Each row below holds a small network's activations on one record, seen along a few directions.
After each row come some of the record's fields: REF, ZAREN, SATU, SEM, DINIV.
In the rows, zero is written as 128.
[106 180  85 141 162 194 140  97 168  95 135 155 117 131  33]
REF: pov / ZAREN: befu / SATU: livo / SEM: navi / DINIV: dilub
[128 121 126 119 174 158 128 158 133 200 121 180  67 108 126]
REF: pov / ZAREN: petik / SATU: pubom / SEM: navi / DINIV: goriz
[105 188 105 104 129 112 145 155  85  52 111 116 120 163 191]
REF: peko / ZAREN: petik / SATU: livo / SEM: zeli / DINIV: goriz
[ 84 147 124 135  86 124 152 112 196 182 140 153 111 101 131]
REF: pov / ZAREN: petik / SATU: pubom / SEM: navi / DINIV: goriz
[193 146 172 157 104 103 186  77 160 116 138 187 170 139 128]
REF: rozef / ZAREN: petik / SATU: pubom / SEM: navi / DINIV: dilub
[142 114 150 107 137 128 154 129 124  43 166 119  43  99 173]
REF: rozef / ZAREN: petik / SATU: kobu / SEM: zeli / DINIV: goriz
[143 102 120 166  83 127 105 115  68 105 135 177 123 125 203]
REF: rozef / ZAREN: petik / SATU: pubom / SEM: navi / DINIV: goriz
[119  81 165 128 125 126 158  65 150 165 108 157  67 149  80]
REF: pov / ZAREN: petik / SATU: pubom / SEM: navi / DINIV: dilub
[118 166 122 139 136 123 164  61  71 116  62 162 167 156 168]
REF: peko / ZAREN: petik / SATU: livo / SEM: navi / DINIV: dilub
[ 69 133  71  75 137 170 154 134 163  77  88 106  90 129 139]
REF: pov / ZAREN: befu / SATU: livo / SEM: zeli / DINIV: goriz
[167 159 122 161 127 205 133 124 187 207 101 113 146 132 123]
REF: pov / ZAREN: petik / SATU: pubom / SEM: navi / DINIV: goriz
[ 81 140  88 122 176 161  44 137 107  73 161 123 108 102 138]
REF: peko / ZAREN: befu / SATU: livo / SEM: zeli / DINIV: goriz
[ 87 151  75 193 144 123 131 203 133 123  70 179 180 119 108]
REF: tadib / ZAREN: befu / SATU: pubom / SEM: navi / DINIV: goriz
[144 142 159 167  88 190 121 108  64 105  86  56 138 163 113]
REF: rozef / ZAREN: petik / SATU: livo / SEM: navi / DINIV: goriz
[179 145 143 203 197 147 125 165 109 141 163  84 130 199 135]
REF: rozef / ZAREN: petik / SATU: pubom / SEM: zeli / DINIV: dilub
[115 108 122  59 184  58  81  96  56 144 141  87 130  83 112]
REF: peko / ZAREN: befu / SATU: kobu / SEM: zeli / DINIV: dilub
[197  68 156  89 131 146  93 168 171  98 136 127  66 130 155]
REF: rozef / ZAREN: befu / SATU: pubom / SEM: zeli / DINIV: goriz
[116  99 123 115 182 165  48 159 178 142  63 147 146 126 153]
REF: peko / ZAREN: befu / SATU: pubom / SEM: zeli / DINIV: goriz
[202 103 151 152 189 148 139  61 135 142 140  86 164  76 160]
REF: rozef / ZAREN: petik / SATU: kobu / SEM: zeli / DINIV: dilub
[ 63 136 178  99  90 144 108 122 100 202 147 104 101 158  95]
REF: pov / ZAREN: petik / SATU: pubom / SEM: navi / DINIV: goriz
[173 192 117 202 128 149 184  57 134 124 121  88 102 110 121]
REF: rozef / ZAREN: petik / SATU: livo / SEM: navi / DINIV: dilub
[ 89 119 111 125 104 171  94 138 162 174 172 111 148 101  56]
REF: pov / ZAREN: befu / SATU: pubom / SEM: navi / DINIV: goriz
[143 191 164 186 173 130 132  56 178 115 138 104 109 114 150]
REF: rozef / ZAREN: petik / SATU: livo / SEM: zeli / DINIV: dilub
[ 95 112 103 101  76 157  94 108 173 132 109 175  81 134 108]
REF: pov / ZAREN: befu / SATU: pubom / SEM: navi / DINIV: goriz
[ 25  95 152 114 142 160 149 129 103  77 105 111 135 150 176]
REF: peko / ZAREN: petik / SATU: livo / SEM: zeli / DINIV: goriz
[ 60  76  84 166  52 109 107 144 143 103 132 137 157 134 107]
REF: tadib / ZAREN: befu / SATU: pubom / SEM: navi / DINIV: goriz
[ 36  77 135 115 114  79 138 200 129 129 160 103  94 113 124]
REF: pov / ZAREN: befu / SATU: pubom / SEM: zeli / DINIV: goriz
[ 61 125 156 130  78 165 111 150 129 168  91 111 102 114  80]
REF: pov / ZAREN: befu / SATU: pubom / SEM: navi / DINIV: goriz
[149 163 114  58  89 102 177  83 133 173 102 104 119  76 144]
REF: pov / ZAREN: petik / SATU: kobu / SEM: navi / DINIV: goriz
[117 141 223 108 144 127 170  78 153  76 112 118 193 145  91]
REF: pov / ZAREN: petik / SATU: livo / SEM: zeli / DINIV: dilub
[131 128 152  68 153 146  62 170 159 102  38 158 163 143 134]
REF: peko / ZAREN: befu / SATU: pubom / SEM: zeli / DINIV: goriz
[155 185 127 111 152 140  82 229  76  96 145 125 169 142 101]
REF: peko / ZAREN: befu / SATU: pubom / SEM: zeli / DINIV: goriz
[101  60 124  73 189 133 133  97 132 135 170  70  73 125  59]
REF: pov / ZAREN: befu / SATU: kobu / SEM: zeli / DINIV: dilub
[176 161 115  62  90 147 155 118 154 188 125 148 102 118 123]
REF: pov / ZAREN: petik / SATU: pubom / SEM: navi / DINIV: goriz
[216 150 111  88 134 121 127 169  81 174 143 154  76 135 173]
REF: rozef / ZAREN: petik / SATU: pubom / SEM: navi / DINIV: goriz
[114 120 134  97  90 180 159 122  93 175 163 152 127  67 112]
REF: pov / ZAREN: petik / SATU: pubom / SEM: navi / DINIV: goriz
[140 123 170  88  75 137 139  95 193 166 105 151 100 163 130]
REF: pov / ZAREN: petik / SATU: pubom / SEM: navi / DINIV: goriz
[ 84  85  97 151 113 149  77 136 161 127  56 167 145 143 129]
REF: peko / ZAREN: befu / SATU: pubom / SEM: navi / DINIV: goriz
[134 132  98  42 201  88  83  98 101 108  93 118 163 127 100]
REF: peko / ZAREN: befu / SATU: kobu / SEM: zeli / DINIV: dilub
[105 106  93 115  96  81 172 159 115 160 158 164  75 129 142]
REF: pov / ZAREN: petik / SATU: pubom / SEM: navi / DINIV: goriz
[173  50 145 122 162 142 132  41  93 126 193 129  91 143 124]
REF: rozef / ZAREN: petik / SATU: kobu / SEM: navi / DINIV: dilub
[138 152  93  59  96 138 166  66 118 165 129 102  84  75 130]
REF: pov / ZAREN: petik / SATU: kobu / SEM: navi / DINIV: goriz
[ 95 162 178 130 197 195 161  73 118 128 121 121 101  52 115]
REF: pov / ZAREN: petik / SATU: livo / SEM: zeli / DINIV: dilub
[ 51 162 112 128 130 104 191  73  91 128  81 137 113 103  80]
REF: pov / ZAREN: petik / SATU: livo / SEM: navi / DINIV: dilub
[165 156 153  51 160 120  95  98 116  94 155 159 151  73 198]
REF: rozef / ZAREN: petik / SATU: kobu / SEM: zeli / DINIV: goriz
[155 168 111  82  95 102 130 173 203  95 129 155 158  73 137]
REF: pov / ZAREN: befu / SATU: pubom / SEM: zeli / DINIV: goriz
[ 30 162 109  99 169 160 156 130 150 125 128  98 103 109 146]
REF: pov / ZAREN: petik / SATU: livo / SEM: zeli / DINIV: goriz
[119 156  78 178 154  65 145 148 170 187  77 116 139  96  64]
REF: tadib / ZAREN: befu / SATU: pubom / SEM: navi / DINIV: dilub
[ 85 131  99 144 168  54 120 185 119  77 114 151  33 156 112]
REF: peko / ZAREN: befu / SATU: pubom / SEM: zeli / DINIV: dilub
[110  78  99 118 182 108 218 188 128 142  82 119  91  81  81]
REF: tadib / ZAREN: befu / SATU: pubom / SEM: zeli / DINIV: dilub
[ 80 160 142 160 151 134 117 118 221 182 128 139 120 130 191]
REF: pov / ZAREN: petik / SATU: pubom / SEM: zeli / DINIV: goriz
[115  61 102 119 155  91 144 184 210 146 111 128 144 139 141]
REF: tadib / ZAREN: befu / SATU: pubom / SEM: zeli / DINIV: goriz
[ 76 170 142 138  94 106 104 128 124 198 175 135 111  97 135]
REF: pov / ZAREN: petik / SATU: pubom / SEM: navi / DINIV: goriz
[219 190 109  93 129  93 121 116 173 163 106 114 107 165  56]
REF: pov / ZAREN: befu / SATU: pubom / SEM: navi / DINIV: dilub
[ 72 171 129 156 157 138  83 128 109 116  99  74 182 129 188]
REF: peko / ZAREN: petik / SATU: livo / SEM: zeli / DINIV: goriz
[196 117 151 142 130  89 185 110 189 133 147 144 134 196  90]
REF: rozef / ZAREN: petik / SATU: pubom / SEM: navi / DINIV: dilub
[152 177 154 102  87  99 119 180 112 152 146 131 179  90  45]
REF: pov / ZAREN: befu / SATU: pubom / SEM: navi / DINIV: goriz
[117  78 128 116  73 172  97 106 178 125 130 147 101 134  75]
REF: pov / ZAREN: befu / SATU: pubom / SEM: navi / DINIV: goriz
[151 166 134  86  77 109 177 146 124 193 105 139 116  86 121]
REF: pov / ZAREN: petik / SATU: pubom / SEM: navi / DINIV: goriz
[146  83 154 118 109 167 118 152 155 141 143 140  45 136  93]
REF: pov / ZAREN: befu / SATU: pubom / SEM: navi / DINIV: goriz
[ 71 177 103 160 191 136 142 100 157  98 112 132 142 211 139]
REF: peko / ZAREN: petik / SATU: livo / SEM: zeli / DINIV: dilub
[132 174 132 116 140 136 142 163  39 107 166  82  84  82 156]
REF: rozef / ZAREN: petik / SATU: livo / SEM: zeli / DINIV: goriz
[ 93 106 186  76 103 163 121 119 116 187 124 172 154 133 109]
REF: pov / ZAREN: petik / SATU: pubom / SEM: navi / DINIV: goriz
[110 127  52 108 126  91 163  94 157 162 166 127 105 114 177]
REF: pov / ZAREN: petik / SATU: kobu / SEM: navi / DINIV: goriz
[126 128 153 133 216 139  60 130 138 191 159 100 130  92  78]
REF: pov / ZAREN: befu / SATU: pubom / SEM: zeli / DINIV: dilub
[179  94  92  66 128 132 146 179 156 151 125 177  97  89  95]
REF: pov / ZAREN: befu / SATU: pubom / SEM: navi / DINIV: goriz
[163 121 169 175 198 103  50 120 142 153 187 111 110  91 117]
REF: rozef / ZAREN: befu / SATU: pubom / SEM: zeli / DINIV: dilub
[133 117 110 203  65 114 153 109 175 126 112 112 135 154 188]
REF: rozef / ZAREN: petik / SATU: pubom / SEM: navi / DINIV: goriz
[184 176 101 123 120  28 178 124  89 151 109 147 169 130 123]
REF: tadib / ZAREN: petik / SATU: pubom / SEM: navi / DINIV: dilub
[ 98 108 114 153 120  65 148 126  94 146  95 185  85  62  80]
REF: pov / ZAREN: befu / SATU: pubom / SEM: navi / DINIV: dilub

Here are new rows. What are their fields?
[124 127 124 212 105  95 184 147 154 139  73  83  80  96  49]
REF: tadib / ZAREN: befu / SATU: pubom / SEM: navi / DINIV: dilub
[159  70 171  87  84 182 159 112 145 154  96 123 177 148 109]
REF: pov / ZAREN: petik / SATU: pubom / SEM: navi / DINIV: goriz
[201  90 154 125  76 135  96 128 168  99  98 170 102  99 121]
REF: rozef / ZAREN: befu / SATU: pubom / SEM: navi / DINIV: goriz
[137 201 121  57 135  99 111 162 123 151 103 160 149 140 188]
REF: peko / ZAREN: petik / SATU: pubom / SEM: zeli / DINIV: goriz
[ 83 143 104  96 140  85  84 138 174 125 108  79  62  54 140]
REF: pov / ZAREN: befu / SATU: kobu / SEM: zeli / DINIV: goriz
[172  87 116 184  85 139 119 129 193 106 125 150 115  83 118]
REF: rozef / ZAREN: befu / SATU: pubom / SEM: navi / DINIV: goriz
[115 165 169 126  87 182 162  79 154  78 103  57  87 124 151]
REF: rozef / ZAREN: petik / SATU: livo / SEM: zeli / DINIV: goriz
[159 113 167 171 111 196  95  94 143 141 147 165 113 107 164]
REF: rozef / ZAREN: petik / SATU: pubom / SEM: navi / DINIV: goriz
[ 74 134 131 145 141 144 183 178 203 116 185 164 173 114 152]
REF: pov / ZAREN: petik / SATU: pubom / SEM: zeli / DINIV: goriz
[ 61 127 134  61 134 112 109 104  62 159 118  51 112 120 168]
REF: peko / ZAREN: petik / SATU: kobu / SEM: zeli / DINIV: goriz
[171 213 165 121 174 121 139 111 135  52 159 153  99 157 132]
REF: rozef / ZAREN: petik / SATU: livo / SEM: zeli / DINIV: dilub
[ 94 140 192 146 133 223 126  79 153  96 144  93 137 101 139]
REF: pov / ZAREN: petik / SATU: livo / SEM: zeli / DINIV: goriz
[ 63 132 120 120 167 181 122 197 104 148 146 115 140 193 121]
REF: peko / ZAREN: petik / SATU: pubom / SEM: zeli / DINIV: goriz
[130  63 158 190 115  94 160  83 119 132  80 127 103 183 118]
REF: rozef / ZAREN: petik / SATU: pubom / SEM: navi / DINIV: dilub
[167 108 125  83  83 123 116 134 172 123 114 196 103  69 100]
REF: pov / ZAREN: befu / SATU: pubom / SEM: navi / DINIV: goriz
[176 101 162 184 156 177  95 146 119 145 136  94 189 119 187]
REF: rozef / ZAREN: petik / SATU: pubom / SEM: zeli / DINIV: goriz
[ 74 128 173 153  82 132 140  96 105  46 176 111 141  76 167]
REF: rozef / ZAREN: petik / SATU: livo / SEM: zeli / DINIV: goriz
[117 114  88 147 135  72 121  62 130 151 177  95 133  59  69]
REF: pov / ZAREN: befu / SATU: kobu / SEM: navi / DINIV: dilub
[166 172 169  81 145 124  90 146 111 118 153 196 154  86 185]
REF: rozef / ZAREN: petik / SATU: pubom / SEM: zeli / DINIV: goriz
[145  80  80 119  96 104 167 174 152 124 142 179  78  81 108]
REF: pov / ZAREN: befu / SATU: pubom / SEM: navi / DINIV: goriz
[133 202 127 176  94  94 169  40 109 111 174 102  86 116 122]
REF: rozef / ZAREN: petik / SATU: livo / SEM: navi / DINIV: dilub
[ 84 189 165  92 156  69 169  90 141 108 199 102 145 145  79]
REF: pov / ZAREN: petik / SATU: livo / SEM: zeli / DINIV: dilub
[102 144 124 156 117 121 123 127 158 184 146 191 187  71 160]
REF: pov / ZAREN: petik / SATU: pubom / SEM: navi / DINIV: goriz
[178 188 109 117 163 135 103 116  78  88  38 156 166 130  75]
REF: peko / ZAREN: befu / SATU: livo / SEM: navi / DINIV: dilub
[148  64 101  83 172 170 160 170 108 119  65  66  86  91 131]
REF: tadib / ZAREN: befu / SATU: kobu / SEM: zeli / DINIV: goriz
[ 93 101 148  85 114 162 113 132  74 188  88 153 189 153 126]
REF: peko / ZAREN: petik / SATU: pubom / SEM: navi / DINIV: goriz
[122 125  90  88  68  65 103 104 126 133 166  57  98  81  77]
REF: pov / ZAREN: befu / SATU: kobu / SEM: navi / DINIV: goriz
[102 124 118 123  94 131  40 142  67 144 147 151  97 119 117]
REF: peko / ZAREN: befu / SATU: pubom / SEM: navi / DINIV: goriz
[154 197  82 132 113  60 171 158 156 127 143 148  61 151  68]
REF: pov / ZAREN: befu / SATU: pubom / SEM: navi / DINIV: dilub
[148 173 202  70 160 183 159 182 148 112 157 163 142 130 114]
REF: pov / ZAREN: petik / SATU: pubom / SEM: zeli / DINIV: goriz
[164  97 137 174 109 104 177  67 108 121 164 184  97  76 130]
REF: rozef / ZAREN: petik / SATU: pubom / SEM: navi / DINIV: dilub
[150 175 165 132  83  98 110 159  82 118 220 156 103 147 121]
REF: rozef / ZAREN: petik / SATU: pubom / SEM: navi / DINIV: goriz
[116  69  64  93 115 106 154 201 135 131 158  73 187 120  95]
REF: tadib / ZAREN: befu / SATU: pubom / SEM: zeli / DINIV: goriz
[128 123 150 100 155 126 137  89 184 149 154 134 156  25 178]
REF: pov / ZAREN: petik / SATU: kobu / SEM: zeli / DINIV: goriz
[125 102 168 133  81  88 148 123 175 162 143 115 106 227 160]
REF: rozef / ZAREN: petik / SATU: pubom / SEM: navi / DINIV: goriz
